A small network was shown many inputs. Here are its activations along a few directions, one row for each input.
Each table varies a few parts of the input and shows all the possible inputs, shuffled.
Descriptions start from the smaller parts, as in this example, which fits no table here: ring(5) and (point or ring(9) or (values(3) and line(6))).
Shared parts are said once, and a part with two or three values counts as separate values.

Other details of the inputs shift rows strongly along three fixed directions, in all tables alike. That doesn't count.

Table:
x1: [ -4  76  -1  44  -8 -89  53  -2 -38  46   2 -36]
x2: [-26  69  20   2   1 -54  35  19  -6  38   9 -20]
x3: [ 11 -14 -21  27  15   2  -1 -23 -19  -8 -20  10]
x4: [-10 -89 -11  48  60  53 -78 -65   9 -34 -27  34]
x5: [-39  -3  18   2  24  14 -66  32  59 -71   7 -13]
x6: [-56   3  22  16  42   6 -43  10  36 -45   0 -21]
x7: [ 50 -25 -13 -97 -18  80   9  48  49 -22  39  37]
x8: [  41  -28   -8 -105  -24  117   32   74   42  -32   24   33]
x9: [  9 -70 -17  70  35   7 -84 -65  -7 -14 -47  45]
x10: [-30  22  -1   4  15  -3  -5  32  14 -43   2 -22]
x11: [ 57 -64 -43 -19 -37   3  28 -71 -79  53 -19  24]
x12: [   1   81   12   44  -21 -107   29   -9  -27   66   -3  -13]
x13: [-16  35  23  -8  -8   7  19  49  28 -21  17 -24]
x14: [ -1  35  14  -6  -7 -27   2  24  24  -3  18  -5]
x15: [ -2 -51  -5  78  27  18 -50 -50 -14 -13 -46  22]
x16: [-15  65  18  12 -16 -38  33  38  -1  27   8 -37]
x17: [-47  -2  29 -64 -20   4   2  18  15 -28  28 -31]
x18: [-46  22   6  19  27  -5 -23  29  29 -63  14 -41]
x19: [-49  23   5  17  27  -6 -25  33  28 -62   4 -42]
x20: [ 50  10 -15 -21 -13  -6  60 -28 -37  82  -4  38]
x21: [ 31  27   2 -63 -14  14  65  24   4  42  29  16]
x22: [-15  -3   4  92  18 -32 -29 -39 -22  16 -27 -13]
x23: [ 42 -55 -10 -68 -56  51  31  -8 -28  23   5  17]
x24: [ 63 -63 -28 -23 -49 -10   6 -72 -59  67 -15  42]
Each input here is: values(4) and (point or ring(5)).
- The inputs of x13 and x1 match in every part but the values(4) part. If x8 is changed in the same way as x13 into x1, which row does it become? => x10
- Which other rows does x16 become when the values(4) part takes its other values? List them by row number. => x5, x6, x19
- Which other rows does x18 become when the values(4) part takes its other values? List them by row number. => x4, x7, x22

Table:
x25: [  9 -33  -9  10   6 -10 -20 -55 -20  20  -7  18]
x26: [  2  21   6   0  10 -12  16   3  -3  34  10  -3]
x27: [ -3  24   7   5   9 -12  18 -10   1  27  12   1]
x28: [  2   3   2 -22  -5 -20   1  -5 -10  22  12  -4]
x29: [  3  23 -16  15  -4  -9  21  19 -12  21  -2  -5]
x30: [  4  19  -3  21  -1 -15  30   7 -12   7   3   1]
x31: [ -53  -38   22  102   32  -12 -122  -18   44  -66  -26  -23]
x32: [ -5   9  13 -14 -14 -34  15  -9  -8  17   7   2]
x33: [ 28 -66 -25  25   5  28 -13 -69 -31  13 -21  16]
x34: [-62  30  48  92   5 -54 -78  11  36 -48  -9 -42]
x35: [-70  32  30  64  50 -55 -60   1  25 -34  -3 -38]
x36: [ -1  18  -4 -13 -12 -30  12 -13  -8  15  14  -6]
x37: [ 20 -36 -22 -10  25  55 -18  -5  20 -44  -1  19]
x38: [  8 -53 -10   6   6  10 -26 -42  -7 -15 -17  30]
x39: [-17  -6   7 -20 -10   3  -4   4   2  11   0  -7]
x40: [  1   7   0  -3 -12 -14  20  -1 -18  19   6 -28]
x41: [ -8 -10  10  -2 -11   1  14  -3  -2 -13   0 -15]
x42: [ 12  22  -9 -27   9   5  11  32  16  -9  17  -1]
x43: [-17   9  10  13  -4 -33   5 -31 -16  26   7 -14]
x44: [-11   2  21 -43 -18   6  23  16  13  -5  20  -2]
x45: [ -3  20   5 -11 -22 -27   8  -1 -14  14  -6   4]
x46: [ 13  31 -12   3   6 -22  19  -3  -2  12  10   2]
x47: [  2  10  -7  27   5  -6  12  -1  -9  25 -17 -11]
x48: [-12   6  -1  23 -13 -27   7 -11 -22  24 -16 -28]
x49: [ -2  25  15  15  -2  -4  19   7 -11  25 -11   2]
x50: [ 14 -66 -20 -49   9  73 -34  -6  27 -64  11  25]
x51: [ -2  -1 -11  16  -7 -20   5  -8 -29  12   6 -17]
x52: [ -3 -15   8 -57  14  81   4  40  50 -48  31   4]
x53: [  8 -40  -6  18   4  11  -8 -51 -25  18  -9   7]
x54: [ 11  24  -2  10   4 -29  21   2  -3   7  -2   9]
x55: [ -7  14  -6  -9 -15 -31   1  -2 -10  22  -5  -5]
x56: [  1 -16  -2 -21  20  54  -5  29  29 -35  11  -8]
x57: [-12  11   2   3  -9 -40  -7 -13 -15  32  -8  -7]
x58: [  6  26   6  15  -7  -2  26   9 -11  19 -12  -5]
x59: [ 16  21 -10 -27   7  12  19  37  12 -11  15  -9]
x60: [ -3  -1   7 -17  -6 -10   8  -6 -11  25  12 -10]
x61: [  9  24 -14   5   3 -12  13  18  -3  10 -10  -7]
x62: [  6  11   1  -4 -17 -29  24  -2 -17   1  -1 -10]
x63: [  9  20  -1 -32  -4  21  10  37  18 -21   3  15]
x64: [  1   9 -13  10   9  12  11   6   1 -11  14  -2]
x65: [  1  13 -11  -2 -16 -26   8   4 -18  12 -10 -18]
x66: [ 12 -35 -12  19  -4   8 -23 -31 -26 -12 -32  15]
x67: [  9 -47  -3 -15   6  38 -13 -14  -8  -1   1   4]
x68: [  3  30   5 -31  -7  10  14  33  19  -5   5  15]
x69: [  7  -5  -3 -27   6  49  -7  37  26 -48  -5  12]
x70: [ -6   8  -6 -28 -17  12  20  18   2 -18  28 -17]
x71: [  0  20 -12  40  12 -25  10   0 -22  19   2 -12]
x72: [  9  28 -15   3   1 -22  12  12  -3  20  -7   3]
x73: [ 12 -47   1  25  24  35 -11 -31  -2  -4 -19  29]
x74: [  5   3  -6 -47  -8   7   4  26  10 -20  22 -10]
x75: [-16  11  23 -41 -23  13  11  23   9  -4  10  -3]
x76: [ 13 -31   0  28  18   7  -2 -41 -11  22 -18  34]
x77: [ 14 -46  -4 -21 -14  56  -7  -7  -4 -20 -15  13]
x78: [ 19  14  -6   5   2 -10  27   6  -5   1  -5   6]
x79: [  4 -35 -15  52  -6  -6 -20 -46 -47   9 -33  15]
x80: [ 33 -57 -24  19  -3  13 -28 -56 -38   8 -39  43]
x81: [ 10  27  -8   0  10 -23  11   5  -2  25   7   3]
x82: [  5  18   6  19   0 -11  33   0  -5  13  -4  -7]
x83: [ -7  13  18  -3 -22 -10  17   1 -20  22  -6  -9]
x84: [  5  30  -7   4   8 -23  13  -8   2  17   9   5]
x85: [-1 11  2 -7 16 -1 -3 -5 15  3 13 10]
x86: [ -6 -20  -9 -47  -6  33 -20  28  25 -42   5   0]
x87: [ -66  -10   51   29   17   18  -88   49   93 -121   21  -35]
x88: [ -1  11  -1 -47 -11  -3   8  23  10  -4  24  -9]
x89: [  5  20   6   7  10  -6  20   7  -9  31   7 -10]
x90: [ 32 -48 -15  27  18  22 -29 -53 -22  26 -38  59]
x91: [ -3   8   0   4 -22 -21  28   1 -21   4   7  -9]
x92: [ -2  11 -10  -4   9  -1  -7  12  14   5  -7  10]
x93: [ 18 -27  -4  24  19  -4  -9 -40 -10  19 -18  39]
x94: [ -1   3  -8   0  -4 -15   2 -12  -9 -12   4 -17]
x95: [ 27 -58 -21  27  21  44 -20 -39 -18  26 -34  35]
x96: [  0  14  16 -34  -5  32  15  29  18   2   6  16]
x97: [ 36 -53 -24 -16  16  78   1 -18  10 -15  -1  28]
x98: [ 18  16   9  14 -21 -15  -7   5  20  10  24  -8]
x99: [-10  -8 -10 -38 -19  32   5  38  10 -26  14 -11]
x100: [ -7  -5   7 -43 -18  27  12  28   8   1   9 -12]
x101: [  7  11  -8  -3  -7 -27  10   0 -21   8   3 -21]
x102: [  2  27  -3  22  -7  -8  20  14 -18  11  -7   3]
x103: [ -8  17   7 -27   1  16  12  30  21  12   8   1]
x104: [ -1  24  -1   1   5 -23   4   6   2  33  -5   6]
x105: [ -6   5  18  -3 -16 -17  27  -6 -14  18   4 -11]
x106: [  0  -3   1 -16 -10 -13   6   0   0 -19   4   1]
x107: [-60  25  40  89  20 -59 -81  11  39 -46   6 -55]
x108: [ -4   5  15 -51 -21  13   4  22  10  -7   9   9]
x109: [  5  21   4 -31   0   3  24  27  24  -9  15  14]
- The inputs of x101 and x62 match in every part but one. If x81 is changed in the same way as x101 into x62, which row does it become? => x109
- The inputs of x30 and x71 match in every part but one. If x87 is changed in the same way as x30 into x71, which row does it become? => x107
- The inputs of x103 and x96 match in every part but one. If x39 is changed in the same way as x103 into x96, which row does it become? => x75
- What do these inputs look like to the network? => ring(5) and (point or (values(2) and ring(8)))
- Which other rows does x93 become when the ring(5) part takes its other values? List them by row number. => x35, x85, x90, x104
- Which other rows does x61 become when the ring(5) part takes its other values? List them by row number. => x37, x59, x69, x78
- Start at x33 and move only the ring(8) part, one step at a time. The first step leads to x53. Which rows follow, in order? => x43, x25, x36, x50, x94, x70
- Which other rows does x44 become when the values(2) part takes its other values? List them by row number. => x76
- Start at x57 and move only the ring(8) part, one step at a time. The first step leads to x39. Which rows follow, in order? => x100, x48, x99, x65, x86, x55

Table:
x110: [ 31  31   3 -36 -32 -25  46   0  -5  52   5  31]
x111: [-13   8  33  10  -7 -14 -19   7  17  -7   1   2]
x112: [ -5   6   4  31  -8   2   4  18   9 -22  -6 -28]
x113: [-22  15  16  24  12  13   3  13   1 -11   2 -10]
x114: [-12  12  10  -5  13 -32 -22  -1  18 -15  12   9]
x115: [-14  12   7  20  16   8  -1   3   6 -11  20 -21]
x116: [-21   6  22  16   6   5  -9   7  22   8   0 -18]
x117: [ 30  28  -5  -9 -27  10  65   9 -17  54  19   1]
x118: [-48 -13  20 -21   0  -9  -5 -14 -11  -6  -1 -35]
x119: [ -8   6 -12   6  -4 -21 -25   9  13 -15  16 -17]
x120: [  34  -44   -1 -122   -4  107  -10   42   70  -65   30   53]
x121: [ -5   9   9  30   0  -1   1  19  -4 -21 -16 -20]
x122: [  0 -75 -21  14   6  28  -5 -76 -57   8 -23  13]
x123: [-11   8   7  20 -24  -5 -23  15  14 -10   2 -17]
x124: [ -4  21  -6  13  14  -9   2  11   3 -32 -14 -14]
x125: [-28  16  13   3  21  -2  -6   6  19   1 -13  -1]
x126: [-21  10  27  11  14   4 -11  13  12   6  -7 -11]
x127: [ -3   8   3  11 -12 -12 -29  11  10 -12  13 -20]
x128: [ 34 -60 -13  30  25  27 -30 -59 -17  35 -19  26]
x129: [ -6   4  25   6  -3 -20 -24  -3  22  -7  20  -9]
x130: [ 37 -52 -42  23  11   5 -42 -49 -29  10 -25  45]
x131: [-20  20  11  -2  28  -6 -11   0  18  -2  -7  -5]
x132: [-18   9  -8  15  24  -1   3   1  10 -15  23 -18]
x133: [-13   5  29  14 -14 -13 -17   1  27  -5   9  -6]
x134: [  2   6   0  23   3  -4  -3  13   4 -25   6 -32]
x135: [ 37 -56 -19  37  -9  23 -39 -41 -30  18 -36  38]
x136: [  9 -82  -5  -1 -13   3 -28 -82 -40  12 -22  27]
x137: [-12  15  -5  22   8  -8   6  12   1 -26 -23 -10]
x138: [ 27 -53 -27  19  41  15 -28 -56 -21  28 -27  43]
x139: [ 33  21 -13 -34  -7 -15  49   3  -6  65  23   0]
x140: [-19   5  25  10   0 -24 -17   6  13  -6  -3  13]
x141: [-21  19  -7   9  32  -4   1   5   2 -19  12  -4]
x142: [-38 -12   6 -17 -31 -19 -18  -6 -19 -23   1 -33]
x143: [-29   8  20   8  20  -3  -8  16  11   4  -9  -1]
x144: [ 22  28  -8 -13 -12   0  65  13 -31  53   7  19]
x145: [ 19   4 -13 -45 -47 -16  69  -1 -52  28   3 -26]
x146: [ -9  21  -5   5  -1 -19 -26   4   6 -17  -8  -2]
x147: [ 47  28 -31 -22 -12 -22  59  13 -31  33   4   6]
x148: [  28  -45  -20 -112  -21  119  -10   62   58  -66   16   45]
x149: [ 32  26 -11 -26 -42 -17  39  26 -25  50   1  19]
x150: [-12   7   1  26   6  -8   4  23  -6 -23 -18 -10]
x151: [-20  26   0  10  27   3   3  -1   6 -19   1  -5]
x152: [ 49  21 -31 -20 -21 -18  62  13 -20  35  18 -10]
x153: [-10   2   9   1   5 -29 -19  -4  26 -11  22  -6]
x154: [-28  21   1  20  20   4   7   1   4 -12  -7   0]
- The inputs of x149 and x140 match in every part but one. If x142 is changed in the same way as x149 into x140, which row does it become? => x136
- The inputs of x146 and x131 match in every part but one. If x148 is changed in the same way as x146 into x131, which row does it become? => x125
- What do these inputs look like to the network? => ring(5) and (point or ring(8))
- Start at x129 and move only the ring(5) part, one step at a time. The first step leads to x128. Which rows follow, in order? => x115, x134, x127
